These are the activations of a small neural network, seen along a few directions. Each row is one input.
In each table, some parts of the input vary, and every possible input appears once, in random order.
Descriptions start from the smaller parts, as in this example, which fits no table here: one of 5 places around a ring, together with either a single point or (one of 2 separate values, together with one of 4 places along a line) or one of 11 places along a line.
Shared parts are said once, and a part with two or three values counts as separate values.

Table:
row 1: [7.00, 1.00, -6.44, -4.75, -2.61, -2.43, 0.08, -2.65, -0.12, 9.33, 2.04, -5.52, -2.43, -1.74, -0.39, -0.74, 0.04, 1.25, -2.59, 0.58]
row 2: [5.14, 0.00, -5.02, -4.07, -1.04, -0.22, -0.81, -1.12, -4.11, 7.93, 3.09, -4.57, -2.72, 1.17, -2.09, -2.79, 4.12, 2.38, 0.91, 2.80]
row 3: [-4.64, 0.59, 4.42, 2.04, 0.67, -1.65, 0.97, 0.02, 6.63, -6.80, -5.13, 5.02, 3.40, -1.68, 3.17, 1.74, -5.29, -1.89, -3.88, -2.06]
row 4: [-6.17, 0.40, 5.17, 6.30, 1.93, 0.10, 0.12, 2.14, 1.85, -8.49, -2.24, 4.73, 1.69, 1.08, 1.48, 1.87, -1.84, -2.32, 0.30, -2.76]
row 5: [-6.52, 1.36, 5.17, 5.07, 1.30, -0.34, 0.95, 2.33, 3.06, -7.37, -3.38, 4.98, 2.29, -1.67, 1.38, 1.14, -3.57, -1.99, -0.48, -1.85]
row 6: [5.34, 0.19, -5.20, -4.18, -1.57, 0.41, -0.41, -0.29, -3.96, 8.75, 2.60, -4.44, -2.67, -0.75, -1.68, -1.42, 2.68, 1.52, 0.90, 2.73]
row 7: [-5.14, -1.85, 7.42, 3.98, 2.45, 2.66, -0.09, 1.21, 0.98, -9.24, -1.86, 5.04, 2.29, 2.55, 0.56, 1.89, -1.28, -1.55, 1.13, -1.69]
row 8: [6.44, -1.73, -5.04, -2.99, -0.35, 0.00, -1.17, -2.13, -5.12, 6.02, 1.87, -7.13, -2.24, 3.31, -3.27, -0.34, 3.75, 1.83, 2.27, 0.72]
row 9: [-6.64, 1.13, 4.12, 4.20, 0.77, -0.23, 1.30, 0.82, 5.03, -7.68, -1.94, 4.91, 3.34, -3.02, 2.31, 1.06, -3.69, -1.63, -0.45, -2.03]
row 10: [5.57, 0.14, -5.84, -5.03, -2.39, 0.40, 0.08, -1.71, -1.79, 8.41, 4.59, -4.40, -2.16, -2.15, -0.93, -1.46, 2.21, 1.89, 0.68, 2.05]
row 11: [-5.81, 0.01, 6.28, 2.59, 1.63, 0.85, 0.39, 1.92, 2.99, -8.58, -3.01, 6.07, 1.78, 0.99, 1.33, -0.10, -1.68, -0.85, -0.82, -0.56]
row 12: [5.42, -1.23, -5.05, -3.16, -0.77, 0.44, -1.40, -0.55, -5.44, 7.72, 3.37, -4.70, -2.57, 1.92, -1.88, -0.87, 4.54, 1.36, 2.04, 2.06]
Q: What do these inputs look like to the network?
A: one of 2 separate values, together with one of 6 places along a line
Q: Changing only the choice among 2 separate values turns row 1 into row 3. The same change can be made to row 6. Which row results?
A: row 5
Q: Which other rows does row 4 become when the choice among 2 separate values takes its other values? List them by row number.
A: row 12

Table:
row 13: [3.58, 0.53, -3.69, -1.94, -0.83, -0.79, -0.82, -0.31, -3.34, 6.51, 2.62, -3.23, -2.33, -0.32, -1.29, -1.89, 2.56, 1.00, -0.21, 1.88]
row 14: [5.26, 0.37, -5.45, -3.88, -1.68, -0.81, 0.38, -2.65, 0.05, 6.00, 1.48, -4.77, -1.46, 0.05, -0.96, -0.60, 0.92, 1.95, -0.08, 0.05]
row 15: [-5.53, 0.95, 4.09, 4.00, 1.17, 0.41, 0.54, 1.97, 1.87, -5.71, -1.81, 4.29, 1.73, -1.03, 1.45, 0.69, -2.03, -1.62, -0.11, -0.79]
row 16: [5.28, -0.43, -4.65, -3.89, -1.65, -0.85, 0.02, -2.31, -0.69, 6.32, 2.03, -4.36, -1.37, -0.53, -0.48, 0.03, 0.70, 1.01, -0.48, 0.30]
row 17: [2.72, 0.82, -4.42, -0.99, -0.81, -1.22, -0.69, 0.12, -3.81, 6.14, 2.34, -3.98, -1.93, -1.17, -1.25, -1.53, 2.42, 0.48, 0.63, 1.97]
row 18: [-3.28, -2.10, 5.24, 3.59, 2.50, 1.33, -0.47, 0.81, 0.17, -8.11, -3.66, 2.83, 1.83, 5.30, -0.34, 2.30, -0.39, -0.91, 1.71, -2.43]
row 19: [-3.73, -0.66, 4.91, 1.21, 0.75, 0.94, 0.32, 1.73, 2.33, -5.07, -1.90, 5.17, 1.63, -0.66, 1.65, 1.02, -2.11, -1.37, -0.95, -0.37]
row 20: [-5.29, 1.14, 3.73, 3.15, 1.01, 0.37, 1.11, 1.04, 2.79, -6.36, -1.73, 3.54, 1.85, -1.04, 0.72, -0.26, -1.98, -0.56, 0.41, -0.95]
row 21: [5.20, -1.30, -3.71, -0.65, 0.31, 0.49, -1.15, -1.38, -4.77, 3.28, 0.86, -5.91, -2.52, 5.50, -3.06, 0.46, 3.64, 1.37, 2.64, -0.60]
row 22: [-4.52, -0.15, 5.19, 2.74, 1.37, 0.67, -0.08, 1.86, 1.39, -5.07, -1.99, 4.87, 1.70, -0.82, 1.67, 0.86, -2.00, -1.94, -1.35, -0.16]
row 23: [2.87, 1.60, -5.24, -1.19, -1.00, -1.03, 0.24, -1.18, -2.13, 5.38, 2.43, -4.79, -1.86, -1.06, -1.97, -2.17, 2.21, 1.91, 1.43, 0.85]
row 24: [4.71, -0.33, -4.12, -3.83, -1.37, -0.19, -0.50, -1.68, -1.68, 6.30, 2.90, -3.45, -1.64, -0.28, -0.82, -1.18, 2.11, 1.50, -0.24, 1.49]
row 25: [-5.43, 0.28, 4.41, 3.26, 1.31, 0.32, 0.10, 2.27, 1.07, -5.51, -1.96, 4.33, 1.66, -1.18, 1.49, 0.44, -1.62, -1.84, -0.41, 0.05]
row 26: [-2.74, -0.16, 3.50, 0.66, 0.18, 0.33, 0.99, -0.30, 4.95, -5.82, -2.73, 3.71, 2.31, -0.05, 1.61, 1.35, -3.18, -0.46, -1.22, -1.80]
row 27: [4.35, -0.29, -3.85, -2.88, -1.40, -0.44, -0.54, -0.55, -2.71, 6.77, 2.13, -3.57, -1.66, -0.97, -0.78, -0.25, 1.33, 0.45, 0.05, 1.49]
row 28: [-2.75, -0.78, 4.15, 0.31, 0.30, 0.39, 0.69, 0.10, 4.33, -5.56, -1.92, 4.37, 1.95, -0.24, 1.89, 1.29, -2.76, -0.76, -1.49, -1.51]
row 29: [-3.34, -1.12, 4.73, 0.99, 0.74, 1.16, 0.12, 0.66, 3.04, -5.37, -1.74, 4.72, 2.39, -0.85, 1.96, 1.51, -2.49, -1.49, -1.41, -0.59]
row 30: [2.64, 1.64, -4.84, -0.66, -0.89, -1.07, -0.27, -0.22, -2.87, 5.88, 2.67, -3.79, -2.29, -0.64, -1.47, -2.08, 2.69, 1.28, 1.08, 1.13]
Q: Changing only one part turns row 23 into row 20. The same change can be made to row 30. Which row results?
A: row 15
Q: What do these inputs look like to the network?
A: one of 2 separate values, together with either a single point or one of 8 places along a line
Q: Which other rows does row 18 become when the choice among 2 separate values takes its other values? List them by row number.
A: row 21
